Small tables with named rows and columns. After each table, cells are looked up by row and column.

gizafir =
       bifepen  golimif   nuta   karo   fupi  gukuriv    siz
safi     32526    46086  22446  57358  26686    40523  41026
rilev    19206    11764  34129  44669  45016     8730  36174
genum    33556    61676  91860  55622  22606    65815  90716
peluv    25782    30952  33477  33432  38615     6270  23278
kabel    33950    11191  19010  36987  39595    53839  59447
sofid    29635    25731  63748  57980  36892    50944  64813

bifepen of peluv = 25782
karo of peluv = 33432
fupi of sofid = 36892
fupi of rilev = 45016
fupi of safi = 26686
karo of safi = 57358

gagalo:
fields: vup, bomiru, kiv, guv
mulabu: [505, 710, 536, 319]
redozo: [428, 549, 9, 204]
zib: [387, 154, 274, 322]
giv: [264, 564, 496, 122]
lifir: [405, 511, 113, 299]
nulo: [76, 56, 298, 437]
dovub: [645, 253, 63, 356]
bufov: [56, 270, 187, 282]
kove: [67, 221, 163, 241]
masuza: [513, 504, 787, 308]
zuzataz: [591, 275, 104, 505]

vup of zib: 387
vup of giv: 264
bomiru of bufov: 270
kiv of masuza: 787
kiv of zuzataz: 104
guv of bufov: 282
vup of lifir: 405
bomiru of redozo: 549
guv of kove: 241
kiv of mulabu: 536
bomiru of dovub: 253
kiv of bufov: 187
kiv of redozo: 9
guv of mulabu: 319
vup of masuza: 513
guv of zib: 322
kiv of zib: 274
vup of dovub: 645
bomiru of mulabu: 710
guv of giv: 122

sidoz
        nido  dilorev  rafeve  tamiv  zigozu  nimaz  rivekol  ranurof  lupuvu  mimog
raron    3.1      5.7     5.4    5.0     3.7    5.7      4.8      3.2     3.7    6.5
gutubu   5.6      4.9     5.4    6.0     6.2    3.3      3.6      3.0     4.9    5.5
tik      6.3      5.5     4.9    6.8     4.5    3.1      5.7      5.3     4.3    4.9
buni     4.3      4.0     4.1    3.1     3.9    4.7      5.1      8.0     4.6    1.3
mor      1.7      3.3     3.9    3.2     4.3    6.1      5.0      2.9     4.5    6.9

What is the dilorev of tik in sidoz?
5.5
What is the rafeve of raron in sidoz?
5.4
What is the rivekol of gutubu in sidoz?
3.6
What is the dilorev of gutubu in sidoz?
4.9
What is the nido of tik in sidoz?
6.3
What is the dilorev of raron in sidoz?
5.7
What is the zigozu of mor in sidoz?
4.3
What is the ranurof of buni in sidoz?
8.0
What is the lupuvu of tik in sidoz?
4.3
What is the rivekol of buni in sidoz?
5.1
What is the rafeve of buni in sidoz?
4.1
What is the tamiv of buni in sidoz?
3.1
What is the mimog of tik in sidoz?
4.9
What is the zigozu of raron in sidoz?
3.7
What is the ranurof of mor in sidoz?
2.9
Which row has the largest ranurof? buni

fopiva:
	zanitu	zanodi	rik	gosokiv	zotokur	ganet	nemopat
febizun	1766	-36404	-46769	36690	41694	57414	37366
nin	30880	-22466	41301	74846	-44868	27471	63713
ragileb	-38528	-60552	14723	-10385	61582	35747	51364
vep	-11136	70970	-46323	19250	-29438	37108	-67570

nemopat of febizun is 37366
nemopat of vep is -67570
ganet of vep is 37108
rik of ragileb is 14723
zanitu of ragileb is -38528
zotokur of nin is -44868
zanitu of nin is 30880
gosokiv of ragileb is -10385
zanodi of ragileb is -60552
gosokiv of vep is 19250
gosokiv of febizun is 36690
rik of febizun is -46769
ganet of ragileb is 35747
nemopat of ragileb is 51364
zanodi of vep is 70970
zanodi of nin is -22466
ganet of febizun is 57414
zanitu of febizun is 1766
rik of nin is 41301
ganet of nin is 27471

maro:
	dodab	fif	raf	paz	rik
zed	24	48	88	35	73
duzenof	21	31	50	39	50
reviv	38	32	84	34	58
rugatu	49	1	45	16	36

reviv, paz: 34
duzenof, fif: 31
duzenof, raf: 50
duzenof, rik: 50
reviv, fif: 32
zed, dodab: 24
rugatu, rik: 36
reviv, rik: 58
rugatu, paz: 16
rugatu, raf: 45
duzenof, paz: 39
zed, paz: 35
zed, raf: 88
zed, rik: 73
reviv, raf: 84
duzenof, dodab: 21
rugatu, fif: 1
Which row has the largest rik? zed

lem =
columns: domin, bod, suza, peti, lib, tev, zak, das
lorodop: [1758, 3696, 7922, 5780, 4650, 4931, 3786, 4815]
sulez: [1485, 4009, 5091, 8692, 3953, 3635, 4613, 4332]
mis: [4677, 3636, 4781, 4407, 4478, 3673, 4094, 5159]
dav: [2279, 3182, 5808, 3824, 2539, 4903, 4147, 3466]
gamelet: [8625, 3549, 3227, 2589, 3953, 2537, 4076, 4919]
lazubin: [6020, 4579, 4516, 2403, 4332, 3199, 4419, 4698]
ronorof: [4520, 3345, 5830, 4153, 4913, 4135, 3468, 5277]
bogar: [5893, 3670, 4988, 4921, 5013, 4255, 4084, 4609]
loni: [2699, 4958, 5308, 6198, 4640, 3986, 4054, 4982]
nomuvuz: [1459, 3952, 7069, 5104, 4132, 4650, 4696, 4496]
muboro: [3071, 4316, 4820, 3886, 4007, 3625, 4490, 4683]
kubor: [6150, 3739, 5572, 1561, 4120, 4252, 3385, 4506]
zapete: [5256, 4668, 5932, 104, 5234, 4915, 3185, 4636]
pituza: [4799, 2897, 3762, 2272, 4598, 5050, 2642, 4590]

What is the zak of pituza in lem?
2642
What is the suza of ronorof in lem?
5830
What is the suza of nomuvuz in lem?
7069
What is the bod of sulez in lem?
4009
What is the lib of bogar in lem?
5013
What is the bod of nomuvuz in lem?
3952
What is the lib of lorodop in lem?
4650
What is the lib of kubor in lem?
4120
What is the bod of dav in lem?
3182
What is the tev of mis in lem?
3673
What is the das of kubor in lem?
4506
What is the das of dav in lem?
3466
What is the lib of muboro in lem?
4007
What is the domin of zapete in lem?
5256
What is the das of loni in lem?
4982
What is the bod of pituza in lem?
2897
What is the domin of kubor in lem?
6150
What is the zak of lazubin in lem?
4419

